These are the activations of a small neural network, seen along a few directions. Each row is one input.
In each table, some parts of the input vary, and every possible input appears once, in random order.
Descriptions start from the smaller parts, as in this example, which fits no table here: values(2) and (point or ring(11) or (ring(5) and line(6))).
Shared parts are said once, and a part with two or three values counts as separate values.
In the rows, 128 means zero.

Other details of the inputs shift rows strongly along two fixed directions, in all tables alike. That doesn't count.

Rows:
r1: [134 116  95 141 158 119 156 144 147 126 132 116 135 121 135 108]
r2: [110 134 134  59  31 122  69 102 136  43  87 157 182 149 102 157]
r3: [125 146 109 144 142 122 152 135 154 122 147 110 106  99 129 106]
r4: [152 130 146  66  19 121  86 107 119  61 104 144 208 132  80 156]
r5: [126 136 120 135 136 128 151 132 164 119 143 117 100  96 151 117]
r6: [139 145 123 144 132 128 173 131 164 142 148 107 124 108 127 107]
r7: [120 112 176 143 153 144  90 118  43 204 118 151 109 179 135 162]
r8: [ 90 123 172 148 134 146 103  97  59 189 128 152  93 193 162 178]
r9: [141 136 133 134 126 134 173 129 175 137 144 113 118 103 149 118]
r10: [134 142 117 127 137 130 162 127 172 138 141 118 117 107 152 123]
r11: [115 108 168 156 139 135 111 108  37 191 129 142 111 188 141 172]
r12: [136 143 119 142 122 123 161 138 169 107 148 105 117  88 120  98]
r13: [137 127  95 140 148 123 145 146 149 129 148 112 120  92 134 108]
r14: [122 100 205 160 141 145  93 127  33 180 121 143  94 163 131 151]
r15: [118 143 133  67  30 111  83 106 130  45  88 144 189 140  77 140]
r16: [114 152 125  72  33 121  57 100 119  40 107 152 175 140  79 155]
r17: [104 113 154 152 144 137 102 109  41 194 132 146 114 189 144 171]
r18: [122 147  99 144 143 124 149 137 162 125 149 111 105  96 129 104]
r19: [123 136 113 135 137 130 147 133 168 122 144 118  99  96 151 115]
r20: [128 119 100 121 125 117 138 143 145 120 122 119 147 113 124 112]
r21: [152 127 119 132 164 130 131 151 145 131 135 120 118  89 126 105]
r22: [138 115 127 132 167 127 138 153 132 148 117 123 127 116 129 105]
r23: [156 124 116 136 172 133 135 151 147 128 137 120 115  95 127 106]
r24: [123 119  90 135 154 120 147 145 146 132 132 117 137 118 135 109]
r25: [152 132  89 135 157 124 158 135 157 136 148 117 139 114 135 119]
r26: [112  94 184 150 157 137  96 125  38 180 103 149 108 186 132 151]
r27: [112 142 128  67  27 114  74 106 129  50  89 147 188 143  77 142]
r28: [134 123 112 148 151 123 147 141 129 137 146 114 114 102 137 116]
r29: [130 154  98 122 124 125 147 125 167 129 141 117 135 111 121 115]
r30: [136 152  97 140 152 126 158 125 164 134 148 117 123 123 131 115]
r31: [129 134 167  72  12 127  80 103 130  39 104 147 166 123  99 155]
r32: [124 159 118  62  33 123  69  93 133  56 105 153 195 149  79 158]
r33: [137 123 102 153 162 126 145 139 132 130 150 118 113 113 139 120]
r34: [123 128 108 133 147 125 159 134 173 116 129 120 115 120 152 111]
r35: [124 131 126 147 133 121 173 142 159 128 133 105 122 111 126  94]
r36: [129 142 111 126 137 132 156 126 173 143 141 120 115 109 151 123]
r37: [133 140 106 127 131 128 142 129 175  93 142 123 113 102 144 121]
r38: [164 133 105 125 173 134 139 142 156 141 136 126 137 113 128 114]
r39: [133 118 100 139 153 116 163 150 151 134 131 108 133 104 135 101]
r40: [140 144 105 118 131 130 151 120 180 114 140 125 130 116 145 127]
r41: [ 83 112 180 161 129 130 109 105  38 172 112 142  96 202 133 157]
r42: [118 144 132  63  30 127  61  99 136  35 104 156 169 132 102 162]
r43: [ 99 127 174 159 135 137 115  97  48 187 130 141  98 195 136 167]
r44: [ 84 103 191 153 127 136 111 103  49 170 109 148  89 197 156 167]
r45: [112 107 179 150 151 143  79 125  37 183 120 150  93 165 133 155]
r46: [125 150 130  78  36 120  65  98 120  34 107 152 173 143  79 154]
r47: [149 122 120 137 121 124 151 144 148 111 144 109 133  89 124 108]
r48: [109 144 121  64  33 115  68 104 128  42  90 151 192 151  77 146]
r49: [135 154 103 124 129 123 156 126 168 127 142 114 135 107 123 113]
r50: [149 124 119 141 174 135 124 146 131 133 136 129 113 112 129 116]
r51: [120 129 119 118 122 121 153 134 169 110 121 119 126 109 143 113]
r52: [ 91 122 178 168 133 135 104 104  40 167 131 140  80 183 134 162]
r53: [130 116 112 134 178 131 129 152 136 149 121 128 127 123 131 107]
r54: [139 111 118 145 141 120 173 153 151 134 134 104 134 103 132  97]
r55: [107 103 170 165 140 134 103 115  32 170 132 140  95 174 140 165]
r56: [112  97 176 154 167 138  95 126  42 181 106 151 107 190 136 150]
r57: [120 137 100 142 151 120 157 134 160 119 132 116 122 127 128 104]
r58: [115 128 109 132 141 124 160 139 174 131 129 116 111 108 152 107]
r59: [131 136 125 136 144 134 160 120 157 144 141 123 110 124 153 132]
r60: [147 131 102 130 145 123 157 137 148 144 143 114 139 106 134 119]
r61: [126 122 135 139 130 127 176 141 172 126 131 110 114 105 149 103]
r62: [155 137  99 110 157 133 124 140 159 134 132 130 149 109 121 116]
r63: [125 125 101 145 156 128 133 138 126 136 148 122 116 115 138 123]
r64: [158 137 144  50  48 126  60 111 119  68  90 157 204 131  76 154]
r65: [141 119 106 128 169 126 142 159 159 142 122 119 130 100 127  94]
r66: [127 109 183 146 155 145  93 114  39 195 117 151 110 186 133 166]
r67: [ 95 114 183 160 134 140 110 106  59 164 130 143  74 172 159 166]
r68: [149 132 100 118 157 132 116 149 157 112 134 128 132  93 120 108]
r69: [136 114  99 142 158 118 164 148 150 130 132 109 132 112 136 103]
r70: [153 113 131 135 157 129 157 161 158 136 122 112 134  97 124  89]
r71: [142 131  95 130 144 125 151 137 149 150 145 115 138 108 134 119]
r72: [166 125 133 130 153 136 152 148 153 151 136 116 137  99 124 106]
Description of these inputs: values(3) and line(4) and (point or ring(5)).
Question: The inputs of r10 and r51 match in every part but the values(3) part. If r17 is changed in the same way as r10 into r51, which row does it become?
Answer: r24
Question: Start at r70 and move only the line(4) part, one step at a time. The first step leads to r54. Which rows follow, in order?
Answer: r35, r61
Question: Which other rows does r25 become when the values(3) part takes its other values? List them by row number.
Answer: r1, r33
Question: Which other rows does r28 become when the ring(5) part takes its other values? List them by row number.
Answer: r13, r33, r55, r63
Question: Which other rows agree with r36 in the values(3) part and the line(4) part? List them by row number.
Answer: r8, r9, r10, r40, r59
Question: Which other rows does r29 become when the values(3) part takes its other values? List them by row number.
Answer: r18, r27
Question: Which other rows does r39 become when the line(4) part takes its other values? List them by row number.
Answer: r15, r22, r51

Rows:
r73: [179 126  67 117 183 127 137 171 184 133 136 113 155  86 109  91]
r74: [121 128 148 135 111 131 133 115 107 145 135 127 123 141 135 145]
r75: [140 146  63 115 147 119 158 141 200  95 139 115 142  95 132 105]
r76: [126 123 120 130 127 120 147 142 157 105 128 115 120 108 134 112]
r77: [ 89 120 144 173 177 133 127 118  67 201 134 137  82 185 148 146]
r78: [124 150 113  86  85 131  86 107 127  85 120 142 157 134 107 148]
r79: [146 147 113  86  74 124 130 115 188  68 123 124 169 100 112 127]
r80: [ 96 112 183 172 148 137 118 123  60 180 132 135  71 159 151 149]
r81: [158 105 133 124 162 127 122 159 117 126 117 127 148 101 109 103]
r82: [132 140 121 125 124 124 155 130 160 127 133 115 132 114 128 115]
r83: [120 127 135 162 165 133 169 132 135 177 146 118  95 130 165 123]
r84: [154 107 177  81  72 135  52 114  58 117  87 165 186 164  85 166]
r85: [110 117 160 129 102 131 109 115  99 116 118 139 117 146 133 136]
r86: [ 92 123 162 137 108 132  80  98  39 155 122 153 120 196 126 176]
r87: [129 138  72 163 206 130 186 141 179 163 161 105  89 103 166  93]
r88: [135 132 112  97  75 118 128 139 181  52 112 124 164  96  95 108]
r89: [141 150 148  87  56 128  95 101 129  85 113 144 157 134 109 154]
r90: [112 114 132 185 182 124 173 143 119 173 148 104  77 111 159 106]
Question: The inputs of r78 and r89 match in every part but one. If r87 is changed in the same way as r78 into r89, which row does it become?
Answer: r79
Question: Describe the family of inputs behind these rows.
Answer: values(3) and (point or ring(5))
Question: Which other rows does r75 become when the values(3) part takes its other values? List them by row number.
Answer: r76, r83
